Each row below holds a small network's activations on one input, seen along a few directions.
Each table varies a few parts of the input and shows all the possible inputs, shuffled.
A made-up example of a description, with smaller parts first: one of 2 separate values, together with either a single point or one of 9 places along a line or (one of 4 places along a line, together with one of 5 places around a ring).
Shared parts are said once, and a part with two or three values counts as separate values.
In the rows, 128 means zero.

Other details of the inputs shift rows strongly along two fixed directions, in all tables alike. That doesn't count.

Table:
row 1: [ 76 127 209 222 136 109 109 187 108 147 141 205 121 143 128]
row 2: [141 148 129 147 124 117 144 113 138 129 113 120 135 125 117]
row 3: [130 117 136 138 129 122 124 131 125 127  96 160 117 141 136]
row 4: [106 117 126 128 122 137 112 142 117 145 167 118 139 110 134]
row 5: [156 147 110 120 126 133 171 100 146 130  80 160 121 143 116]
row 6: [110  90 141 120 134 122  92 155 100 137 140 115 131 118 139]
row 7: [146 129 113 139 113 142 119 156 148 134 149 125 109 103 163]
row 8: [147 140 132 123 135 134 154  97 143 107 105 127 126 154 113]
row 9: [131 151 129 139 131 118 155 118 124 125 114 111 119 131 112]
row 10: [128  88 110  81 131 139 102 136 112 140 143  89 137 102 126]
row 11: [162 125  98  94 133 154 145 114 134 116 103 104 109 124 131]
row 12: [135 137 146 148 140 133 149 122 122 121 108 128 120 138 111]
row 13: [135 119 111  97 117 135 122 137 136 121 170  85 116 114 149]
row 14: [155 163 122 134 118 111 160  75 166 113  94 134 142 151 111]
row 15: [107 134 158 191 117 137 120 203 130 138 182 161  87 108 170]
row 16: [153 129  98  78 125 127 115 140 134 109 156  85 128 122 151]
row 17: [137 138 130 122 135 121 156  89 126 132  81 139 139 143  90]
row 18: [130  89 113  70 127 136  93 135 128 128 156 102 135 122 147]
row 19: [161 161 107 122 131 125 154 124 139 107  91 132 114 139 131]
row 20: [ 97  98 120 105 132 133  86 138 102 139 158  94 143 108 135]
row 21: [139 136 118 120 132 120 121 158 114 122 144  97 122 114 140]
row 22: [131 165 113 135 135 112 146 102 120 109 106 111 141 140 109]
row 23: [134 131 131 142 130 128 138 128 138 131 100 170 121 132 124]
row 24: [132 121 102 100 139 151 127 106 116 121 133  76 130 117 121]
row 25: [ 94 126 153 158 134 110 117 112 105 129 106 144 145 144 111]
row 26: [ 98 131 139 147 133 121 122 109 117 133 122 139 151 129 103]
row 27: [117 151 171 202 125 123 147 152 142 139 111 221 109 144 128]
row 28: [ 97  93 163 167 125 143  75 227 116 150 192 171  99 103 184]
row 29: [103 162 156 204 121 113 132 125 135 133 135 152 139 131 120]
row 30: [131 125 139 117 130 105 133  91 133 114  89 149 142 166 116]
row 31: [143 147 129 116 127 117 158  79 153 120  91 160 142 160  99]
row 32: [144 102 104  72 116 143 118 133 143 134 167 107 134 118 148]
row 33: [124 125 102  95 129 132 128  86 121 132 117  99 151 120 103]
row 34: [114 153 123 146 128 123 149 104 122 124 124 108 126 132 110]
row 35: [134  91 109  72 123 139  98 132 137 129 162 105 139 114 141]
row 36: [132 100 117  99 124 142 116 153 117 146 160 104 129 103 139]
Description of these inputs: one of 4 places along a line, together with either one of 4 separate values or one of 5 places along a line.
- The inputs of row 6 and row 25 match in every part but the place on the line of 4. If row 9 is changed in the same way as row 6 into row 25, which row does it become? => row 34
- Change only the place on the line of 5 in row 30. List by row number the other rows that result. => row 18, row 31, row 32, row 35
- Change only the place on the line of 5 in row 6. List by row number the other rows that result. => row 1, row 10, row 17, row 36
- Change only the place on the line of 4 in row 11. List by row number the other rows that result. => row 8, row 12, row 24
- Change only the choice among 4 separate values in row 15. List by row number the other rows that result. => row 7, row 11, row 19

Table:
row 37: [155 105  65  67 126 165 125 109 115 133 140  29 121  82 134]
row 38: [110 142 150 189 115 142 133 153 152 144 160 168 114 111 138]
row 39: [ 87  97 126 147 125 159  73 197  98 147 234  57 111  62 168]
row 40: [168 115  77  68 128 147 148 118 120 133 112  69 116 100 122]
row 41: [ 97 105 168 163 133 129 118 162 110 146 121 188 120 142 135]
row 42: [ 86 170 175 216 123 107 116 176 126 124 177 175 131 136 145]
row 43: [ 97 108 143 155 114 120  56 216 119 136 227  99 121  90 191]
row 44: [126 174 138 164 143 120 154 126 121 103 101 137 117 146 116]
row 45: [140 149 133 161 129 143 141 160 128 122 124 152 104 126 145]
row 46: [132 123 138 112 120 125 132 134 143 124 161 124 135 133 127]
row 47: [125 111 119  98 150 121 118  98 105 126  81 116 142 136  99]
row 48: [156 112  72  59 133 137 106 122 109 108 127  30 117  96 145]
row 49: [166 139  95  93 122 136 166 102 155 133 103 136 123 126 114]
row 50: [118  93 110  88 133 125  96 106 116 133 120 104 163 119 118]
row 51: [174 150 105 118 127 130 168  96 143 111  63 121 109 140 127]
row 52: [ 93 118 164 159 143 113 112 144 102 137 114 161 124 146 113]
row 53: [146 173 137 166 123 128 173 128 164 116 103 200 114 162 128]
row 54: [120 159 104 135 125 123 136  68 125 127 131  76 156 118  99]
row 55: [107 143 168 184 121 123 135 124 146 126 165 145 127 140 122]
row 56: [147 125 135 112 118 120 119 144 151 112 153 121 124 140 156]
row 57: [129 138 149 150 143 119 158  87 124 129  47 184 135 163  90]
row 58: [ 87  86 138 120 122 124  74 159 101 144 179 120 147 112 143]
row 59: [147 100 109  79 128 133 128  97 137 141  78 152 138 133 113]
row 60: [127 128 161 185 108 130 107 215 150 141 176 192  92 117 190]
row 61: [128 118 133 118 127 124 142 100 138 132  85 184 127 150 115]
row 62: [145 152 138 133 130 117 152 110 151 105 116 155 127 165 124]
row 63: [132 170 135 143 143 109 179  96 115 121  82 122 135 147  84]
row 64: [124 133 159 135 138 106 156  73 135 119  66 180 146 182  89]
row 65: [148  71  95  33 130 144  97 104 125 127 129  79 152 116 127]
row 66: [123 131 101  90 120 120 121 114 116 139 164  67 153 103 122]
- The inputs of row 56 and row 48 match in every part but one. If row 65 is changed in the same way as row 56 into row 48, which row does it become? => row 47
- What do these inputs look like to the network? => one of 5 places around a ring, together with either one of 2 separate values or one of 4 places along a line
- List by row number the other rows that have the place on the ring of 5 in common with row 43. => row 42, row 50, row 54, row 58, row 66
- List by row number the other rows that have the place on the ring of 5 in common with row 49. => row 38, row 53, row 59, row 60, row 61

Table:
row 67: [185 137  49  37 132 148 178  45 150 117  55  71 136 125  99]
row 68: [ 86 144 178 209 138 110 128 146 119 145 124 198 128 140 100]
row 69: [152 114  75  35 133 124 137  41 135 115  82  77 159 144  95]
row 70: [128 208 168 219 127 101 194 104 150 112  88 178 124 171 106]
row 71: [114  65  94  67 127 156  76 163  93 145 174  51 124  78 158]
row 72: [ 74  79 165 160 115 143  58 208 113 164 230 138 128  85 169]
row 73: [ 94 187 174 214 138  92 164  87 126 114  86 163 154 167  83]
row 74: [195 133  49  20 125 134 162  34 155 100  74  80 136 142 101]
row 75: [136 173 148 146 141  86 181  44 128 107  22 178 156 196  62]
row 76: [120 159 179 202 124 108 141 169 145 120 124 207 110 159 141]
row 77: [115 141 167 202 124 134 124 192 125 139 147 180  98 118 156]
row 78: [130  62  97  41 129 153  75 159  95 133 177  42 131  89 161]
row 79: [152  80  78  63 112 166  88 163 135 145 205  72 119  72 175]
row 80: [111 109 170 178 125 137  86 236 124 136 204 158  88 107 186]
- The inputs of row 78 and row 80 match in every part but one. If row 72 is changed in the same way as row 78 into row 80, which row does it become? => row 79
- What do these inputs look like to the network? => one of 2 separate values, together with either a single point or one of 6 places around a ring

Table:
row 81: [179 151  81  79 124 129 168  85 144 111  88  91 128 132 115]
row 82: [151  94  76  40 126 133 116  81 130 130 106  80 153 117 115]
row 83: [127  93 136 104 125 140 107 150 133 135 162 132 129 126 145]
row 84: [121 179 164 197 146  99 185  87 120 111  38 179 123 177  76]
row 85: [103 128 151 163 123 141 115 165 128 141 182 139 123 116 143]
row 86: [131 168 155 176 132 100 159  94 148 112  72 183 136 173 106]
row 87: [113 125 151 147 141 117 121 142 106 122 113 147 124 142 123]
row 88: [170 119  54  41 128 140 151  50 131 129  74  63 145 112  97]
row 89: [124 153 140 161 140 117 153 107 111 118  92 125 129 141  98]
row 90: [ 93 146 187 211 141 111 131 165 104 133 118 175 112 145 120]
row 91: [122 145 138 138 127 114 149  79 141 126  97 152 148 149  92]
row 92: [139 131 135 127 130 122 130 141 133 119 117 154 119 142 139]
row 93: [131 120 125 143 118 148 105 183 129 133 188 107 105  92 170]
row 94: [129 127 121 150 120 145 111 170 128 132 172 111 111  98 163]
row 95: [125  96  85  62 131 145  87 141  98 131 180  25 137  83 145]
row 96: [111 127 137 149 118 126 103 153 133 127 177 124 127 118 154]
row 97: [139 102  85  64 124 155 115 129 127 134 172  64 131  96 140]
row 98: [122 107 116 119 127 139 118 136 114 145 123 124 125 111 134]
row 99: [104 129 177 198 126 137 128 178 131 143 147 188 101 130 143]
row 100: [173 130  69  51 135 130 150  60 136 105  59  92 135 142 110]
row 101: [112 109 157 166 122 150 111 196 127 149 194 152 107 103 160]
row 102: [151 164 107 116 127 118 162  95 144 115 105 114 136 141 110]
row 103: [131  75  90  42 134 140  76 137 100 127 164  31 138  96 147]
row 104: [136 106  83  79 116 153  89 163 125 130 205  48 122  77 169]
row 105: [136 128 116 104 132 114 145  63 131 126  61 137 158 153  91]
row 106: [ 89 139 174 184 134 108 119 147 112 123 149 146 135 139 121]
row 107: [ 94 145 163 204 121 129 106 194 128 139 194 154 117 111 160]
row 108: [141 107 122  94 120 127 101 160 136 126 168 111 126 120 160]
row 109: [154 130  95  88 132 137 159  78 136 129  69 114 126 127 101]
row 110: [191 125  46  21 127 144 157  74 140 108  81  53 122 120 123]
row 111: [113 121 168 167 121 120  99 190 137 131 178 164 117 130 165]
row 112: [ 95 135 185 216 124 132 120 185 128 152 165 192 112 115 141]
row 113: [185 150  64  64 132 131 178  50 144 103  43  85 124 140 100]
row 114: [149 118  68  50 127 147 134  79 130 130 122  56 145 103 108]
row 115: [154 133 115  97 131 120 141 118 135 115  98 138 125 146 128]
row 116: [152 136 110 102 133 123 142 102 135 110  88 131 125 145 123]
row 117: [101 121 168 164 122 128 118 155 135 137 173 165 128 135 138]
row 118: [ 93 129 149 170 122 127 109 159 121 149 169 146 132 111 133]
row 119: [123 122 147 144 124 123 105 161 137 125 158 142 122 129 153]
row 120: [114 144 135 141 128 109 147  73 129 129  88 151 156 153  91]
row 121: [143 119 106  91 134 125 137  90 128 127  77 138 139 139 107]
row 122: [121  77 128  94 120 151  80 171 127 139 192 108 125 105 165]
row 123: [120 127 149 165 124 145 128 159 131 141 155 149 112 117 140]
row 124: [116 134 149 152 117 119 116 153 139 124 171 142 126 132 149]
row 125: [109 132 183 185 134 122 133 162 132 134 125 213 118 154 130]
row 126: [115 150 161 165 142  99 146 100 119 112  81 154 142 167  94]
row 127: [160 177 130 146 131 108 191  89 150 109  48 167 119 166  99]
row 128: [124  87 128 101 127 150  92 170 121 137 168 128 116 112 159]
row 129: [133 113 133 126 129 146 133 150 131 137 139 141 109 122 139]
row 130: [107 141 135 151 135 123 127 131 109 123 140 105 134 122 116]
row 131: [130 134 134 120 146 111 140  97 109 116  71 133 134 157 100]
row 132: [135  80 101  66 128 152  91 150 120 138 155 100 124  98 151]
row 133: [ 96 158 186 217 139 107 138 149 107 131 118 169 123 145 112]
row 134: [120  85  93  54 129 138  79 135 101 128 181  31 139  92 147]
row 135: [133 144 129 121 128 120 158  68 144 119  94 137 145 159  96]
row 136: [119 176 162 188 127  99 159 101 148 113 100 178 136 167 108]
row 137: [144 156 122 151 128 125 157 112 140 118  85 144 112 139 124]
row 138: [144 191 155 196 128 107 188 105 150 113  73 187 119 165 102]
row 139: [128 146 127 150 130 122 155  90 122 137  79 149 141 137  99]
row 140: [117 106 128 134 124 138 110 160 121 149 143 140 118 104 143]
row 141: [132 139 130 128 138 113 156  77 125 125  50 170 144 163  92]
row 142: [ 95 130 144 163 126 128 114 145 114 147 154 139 139 116 128]
row 143: [108  94 151 135 122 134  89 169 128 145 173 147 130 112 148]
row 144: [116 112 137 124 114 128  93 180 132 131 205 115 123 110 168]
row 145: [142 156 112 125 124 126 148 113 141 117 128 112 129 130 123]
row 146: [117  72  93  64 114 144  70 148 119 145 198  67 140  81 157]
- What do these inputs look like to the network? => one of 6 places around a ring, together with either one of 2 separate values or one of 4 places along a line or one of 5 places along a line
- The inputs of row 94 and row 96 match in every part but the place on the ring of 6. If row 89 is changed in the same way as row 94 into row 96, which row does it become? => row 106
- The inputs of row 102 and row 81 match in every part but the place on the ring of 6. If row 95 is changed in the same way as row 102 into row 81, which row does it become? => row 133
- List by row number the other rows that have the place on the ring of 6 in common with row 121. => row 87, row 92, row 100, row 115, row 116, row 125, row 128, row 131, row 132, row 141
- Change only the choice among 2 separate values in row 130. List by row number the other rows that result. => row 95
- A walk changes only the place on the line of 5. It starts at row 97 and steps to row 85. List the rest of the walk in order. => row 114, row 118, row 142
- Change only the place on the line of 4 in row 108. List by row number the other rows that result. => row 86, row 111, row 119
